These are the activations of a small neural network, seen along a few directions. Each row is one input.
In each table, some parts of the input vary, and every possible input appears once, in random order.
Descriptions start from the smaller parts, as in this example, which fits no table here: one of 5 places around a ring, together with either a single point or (one of 2 separate values, together with one of 4 places along a line) or one of 11 places around a ring.
Shared parts are said once, and a part with two or three values counts as separate values.

Other details of the inputs vary at random and push rows far along two fixed directions, the same in every table; ignore that.

Table:
x1: | -3 | -1 |  1 |  0 |  0 |  3 |  1 | -3 |  3 | -3 |  1 |
x2: | -3 |  0 |  1 |  0 | -1 |  2 |  1 | -4 |  2 | -3 |  1 |
x3: | -2 |  2 |  1 | -1 | -2 |  1 |  0 | -5 |  3 | -2 |  1 |
x4: | -3 | -3 |  2 | -1 |  2 |  0 | -2 | -1 | -3 |  3 |  3 |
x5: |  0 | -2 | -1 |  1 |  2 | -1 | -3 | -4 | -2 |  2 |  3 |
x6: |  1 | -1 | -1 |  4 |  1 | -2 | -5 | -4 | -1 |  0 |  5 |
x7: | -3 | -3 | -1 |  2 |  4 |  3 | -2 |  0 | -1 |  0 |  4 |
x8: |  0 |  1 |  2 |  1 | -3 |  0 | -1 | -5 |  3 | -2 |  2 |
x9: | -2 | -2 | -2 |  2 |  4 |  1 | -3 | -2 | -1 | -1 |  4 |
x10: | -3 | -3 |  3 | -3 | -1 |  4 |  3 | -2 |  2 |  0 | -1 |
x11: |  0 | -1 |  1 | -1 |  2 | -3 | -2 | -3 | -3 |  2 |  2 |
x12: | -1 |  1 |  2 | -2 | -3 |  0 |  1 | -6 |  2 |  1 |  0 |
x13: | -2 |  1 |  5 | -3 | -3 | -1 |  0 | -6 |  0 |  0 | -2 |
x14: |  0 |  0 | -2 |  2 |  3 | -1 | -3 | -3 | -2 | -1 |  4 |
x15: | -3 | -2 |  2 | -1 |  0 |  5 |  2 | -2 |  4 | -3 |  1 |
x16: | -3 | -1 |  2 | -2 | -3 |  1 |  2 | -5 |  1 |  0 | -1 |
x17: | -3 | -4 |  0 |  0 |  4 |  2 | -2 | -1 | -1 |  3 |  3 |
x18: | -2 | -3 |  3 |  0 | -1 |  4 |  1 | -1 |  3 | -3 |  2 |
x19: |  0 |  1 | -2 |  2 |  2 | -1 | -4 | -4 | -1 |  0 |  5 |
x20: |  0 | -1 |  2 |  1 | -2 |  1 | -1 | -4 |  2 | -4 |  1 |
x21: |  1 | -2 | -1 |  3 |  2 | -1 | -4 | -3 | -2 | -1 |  5 |
x22: |  18 |  19 |   0 |  13 |   6 |  -8 |   5 |  28 |   3 |   2 | -43 |
x23: | -2 | -3 | -1 |  1 |  2 |  2 | -2 | -2 | -2 |  3 |  3 |
x24: | -3 | -1 |  1 | -1 | -1 |  5 |  1 | -2 |  3 | -3 |  1 |
x25: | -4 | -1 |  5 | -3 | -3 |  1 |  1 | -5 |  0 | -1 | -2 |
x26: | -4 | -3 |  5 | -4 | -2 |  3 |  2 | -2 |  1 |  0 | -1 |
x27: | -2 | -1 |  3 |  1 | -2 |  1 | -1 | -3 |  2 | -3 |  1 |
x28: |  17 |  14 |  -4 |  20 |  12 |  -6 |  -1 |  33 |   3 |   2 | -36 |
x29: | -4 | -1 |  5 | -3 | -2 |  3 |  1 | -3 |  0 |  0 | -2 |
x30: | -1 |  0 |  2 |  0 |  2 | -3 | -4 | -5 | -3 |  3 |  2 |
x31: | -4 | -2 |  5 | -4 | -2 |  1 |  2 | -3 |  0 | -1 | -1 |
x32: | -1 |  0 | -2 |  2 |  3 | -1 | -2 | -1 | -2 | -1 |  5 |
x33: |  38 |  19 | -24 | -42 | -22 | -18 |  48 |  42 |  -8 |   5 |  44 |
x34: |  17 |  16 |  -5 |  21 |  11 |  -8 |  -1 |  31 |   2 |   2 | -37 |
x35: | -1 | -2 |  2 |  1 | -3 |  3 |  0 | -1 |  2 | -3 |  2 |
x36: | -2 | -2 |  2 | -1 |  2 | -3 | -2 | -2 | -3 |  2 |  2 |
x37: | -1 | -3 | -1 |  4 |  2 |  0 | -4 | -1 | -1 | -1 |  5 |
x38: | -3 | -2 |  2 | -2 | -2 |  2 |  2 | -4 |  2 |  0 | -1 |
x39: |  0 |  0 | -1 |  1 |  2 | -2 | -3 | -5 | -2 |  4 |  3 |
x40: | -4 | -7 | -8 | -4 | -3 | -1 | -9 |  0 | -4 |  3 | -1 |
x41: | -3 | -6 | -5 | -8 | -7 |  0 | -5 | -2 |  0 |  0 | -4 |
x42: | -3 | -1 |  2 | -2 | -2 |  4 |  2 | -3 |  2 |  0 | -1 |
x43: | -2 | -2 |  2 |  1 | -2 |  2 |  0 | -2 |  3 | -3 |  2 |
x44: | -1 |  0 |  2 | -2 | -3 |  1 |  1 | -6 |  1 |  0 | -1 |
x45: | -2 | -3 | -1 |  1 |  3 |  0 | -2 | -3 | -2 |  3 |  3 |
x46: | -3 | -2 | -2 |  2 |  3 |  2 | -3 | -1 | -1 |  0 |  4 |
x47: | -1 | -3 | -1 |  3 |  2 |  2 | -4 |  0 | -2 |  0 |  5 |
x48: | -2 | -3 |  1 | -1 |  2 | -1 | -2 | -2 | -3 |  2 |  3 |
x49: | -2 |  1 |  1 |  0 | -1 |  2 |  0 | -5 |  3 | -4 |  1 |
x50: | -2 | -2 | -1 |  1 |  2 | -1 | -2 | -3 | -2 |  3 |  3 |
Description of these inputs: one of 2 separate values, together with either a single point or (one of 4 places along a line, together with one of 6 places along a line).
- Changing only the choice among 2 separate values turns x50 into x16. The same change can be made to x47. Which row results? => x35
- Changing only the choice among 2 separate values turns x34 into x27. The same change can be made to x21. Which row results? => x20
- Which other rows does x39 become when the choice among 2 separate values takes its other values? List them by row number. => x12

Table:
x51: |  8 |  5 | -5 |  7 |  5 | -4 |  1 |  9 | -2 | -1 |  8 |
x52: |  5 |  7 |  2 | -3 | -4 | -2 |  9 |  4 |  3 | -2 | -4 |
x53: |   3 |   4 |  -1 | -10 |  -9 |  -4 |   6 |   3 |   1 |   2 | -10 |
x54: | -28 | -15 |  16 |  45 |  29 |   8 | -51 | -21 |   0 |   4 | -60 |
x55: |  6 |  8 |  2 |  0 | -2 |  0 | 10 |  4 |  5 | -3 | -2 |
x56: | -23 | -18 |  14 | -11 |  -9 |  12 |  -3 | -43 |   2 |  -9 |  40 |
x57: |  6 |  3 | -6 |  3 |  5 | -6 |  0 |  9 | -4 |  3 |  4 |
x58: |  7 |  5 | -6 |  5 |  5 | -4 |  1 |  9 | -3 |  2 |  5 |
x59: |  4 |  6 |  2 | -5 | -5 | -1 |  8 |  4 |  2 |  0 | -6 |
x60: | -25 | -27 |   4 | -14 |  -4 |   7 | -16 | -40 |  -9 |   2 |  42 |
x61: |  4 |  4 |  2 | -6 | -7 | -2 |  8 |  4 |  2 |  0 | -7 |
x62: |  4 |  4 |  1 | -9 | -7 | -2 |  6 |  4 |  1 |  2 | -8 |
x63: |  6 |  8 |  2 | -1 | -4 | -1 | 10 |  4 |  4 | -2 | -3 |
x64: |  6 |  1 | -7 |  0 |  2 | -6 | -1 |  9 | -5 |  5 |  1 |
x65: |  6 |  2 | -7 |  1 |  4 | -5 | -1 |  9 | -5 |  4 |  3 |
x66: |  2 | -4 | -9 | -1 |  0 |  5 |  3 | 16 |  2 | -1 |  1 |
x67: |  0 |  0 |  1 | -7 | -7 |  9 | 10 | 10 |  8 | -6 | -8 |
x68: |  8 |  5 | -6 |  6 |  6 | -4 |  1 |  8 | -2 |  1 |  5 |
- Describe the family of inputs behind these rows. => one of 2 separate values, together with either a single point or one of 8 places along a line
- Which other rows does x52 become when the place on the line of 8 takes its other values? List them by row number. => x53, x55, x56, x59, x61, x62, x63
- Which other rows does x67 become when the choice among 2 separate values takes its other values? List them by row number. => x66

Table:
x69: |  45 |  21 | -41 | -35 | -15 | -26 |  39 |  51 | -15 |  12 |  47 |
x70: |  0 |  2 |  3 |  1 | -2 |  0 |  1 | -2 |  1 |  1 | -6 |
x71: | -2 | -3 | -3 | -2 | -2 |  1 | -4 |  1 |  1 |  1 | -9 |
x72: |   5 |  10 |   6 |  15 |   8 |   3 |   3 |  14 |   8 |  -3 | -23 |
x73: |   7 |   8 |  -1 |  13 |   3 |  -2 |  -3 |  12 |   5 |   0 | -26 |
x74: |   4 |   7 |   1 |   4 |   4 |  -3 |  -1 |  11 |   1 |   6 | -31 |
x75: |  0 | -3 | -6 |  9 | 11 | -5 | -9 | -6 | -8 |  0 | 25 |
x76: |  42 |  16 | -38 | -40 | -18 | -27 |  37 |  47 | -19 |  12 |  53 |
x77: |   9 |   9 |   0 |  17 |   5 |  -2 |  -4 |  16 |   6 |   0 | -33 |
x78: |  -2 |  -2 |  -1 |   1 |  -1 |  -1 |  -6 |   6 |  -1 |   2 | -18 |
x79: | -14 | -10 |   8 |  -5 |  -5 |   8 |  -4 | -29 |   2 |  -9 |  27 |
x80: |  -9 |  -6 |  11 |  -3 |   0 |   8 |   5 | -15 |   3 |  -3 |  15 |
x81: | -3 | -1 | -2 | -3 | -1 |  2 | -3 |  0 |  0 |  2 | -9 |
x82: | -3 | -2 | -4 | -2 | -2 |  1 | -3 |  1 |  1 |  1 | -9 |
x83: | -15 |  -9 |  11 |  -4 |  -1 |  11 |   2 | -21 |   2 |  -5 |  22 |
x84: | -15 |  -9 |  12 |  -7 |  -4 |   6 |  -1 | -31 |   1 |  -5 |  25 |
x85: |   5 |   7 |   2 |   8 |   5 |  -5 |  -4 |  16 |  -1 |   6 | -38 |
x86: |  -6 |  -7 |   2 | -10 |  -6 |   0 |  -3 |  -6 |  -3 |   3 |   1 |
x87: |   8 |  11 |   2 |  15 |   5 |  -3 |  -3 |  14 |   5 |   2 | -34 |
x88: | -15 | -18 |   0 |   5 |  11 |   7 | -13 | -22 |  -8 |  -1 |  45 |
x89: | -16 | -13 |   3 | -12 |  -5 |   6 |  -6 | -22 |  -1 |   2 |  13 |
x90: |  0 |  6 |  6 |  4 |  1 |  0 |  3 | -4 |  3 | -4 | -3 |
x91: |   4 |   5 |   3 |   3 |   3 |  -6 |  -2 |  13 |  -2 |   6 | -32 |
x92: | -3 | -6 | -1 | -3 | -3 | -1 | -5 |  2 | -1 |  1 | -9 |
x93: |  -7 |  -7 |   4 |  -4 |  -5 |   5 |  -4 | -15 |   1 |  -2 |  11 |
x94: |  0 |  0 |  4 |  7 |  3 |  7 |  3 |  3 |  7 | -6 | -1 |
x95: | -3 |  0 |  3 |  1 | -3 |  3 |  1 | -9 |  4 | -7 | 10 |
x96: |  0 |  6 |  5 |  4 |  0 |  0 |  2 | -3 |  5 | -4 | -3 |
x97: |  -9 |  -6 |   7 |  -1 |   0 |  11 |   2 | -12 |   4 |  -7 |  16 |
x98: |   6 |   6 |   0 |   9 |   5 |  -4 |  -7 |  18 |   0 |   3 | -38 |
x99: | -7 | -4 |  0 | -9 | -4 |  1 |  0 | -9 | -2 |  4 |  2 |
x100: | -13 | -18 |  -3 |   2 |   6 |   1 | -18 | -25 | -11 |   4 |  37 |
x101: |   9 |  13 |   2 |  20 |   7 |  -2 |  -2 |  15 |   8 |  -6 | -31 |
x102: |  -3 |  -2 |   6 |  -5 |  -4 |   0 |   2 | -10 |   0 |   2 |   4 |
x103: | -1 |  1 |  4 |  7 |  3 |  7 |  4 |  3 |  6 | -6 | -1 |
- Describe the family of inputs behind these rows. => one of 5 places along a line, together with either a single point or one of 6 places along a line
- Changing only the place on the line of 5 turns x103 into x78. The same change can be made to x80. Which row results? => x91
- Which other rows does x70 become when the place on the line of 6 takes its other values? List them by row number. => x73, x77, x87, x93, x102
- Which other rows does x89 become when the place on the line of 6 takes its other values? List them by row number. => x71, x74, x81, x82, x99
- Which other rows does x75 become when the place on the line of 5 takes its other values? List them by row number. => x69, x76, x88, x100
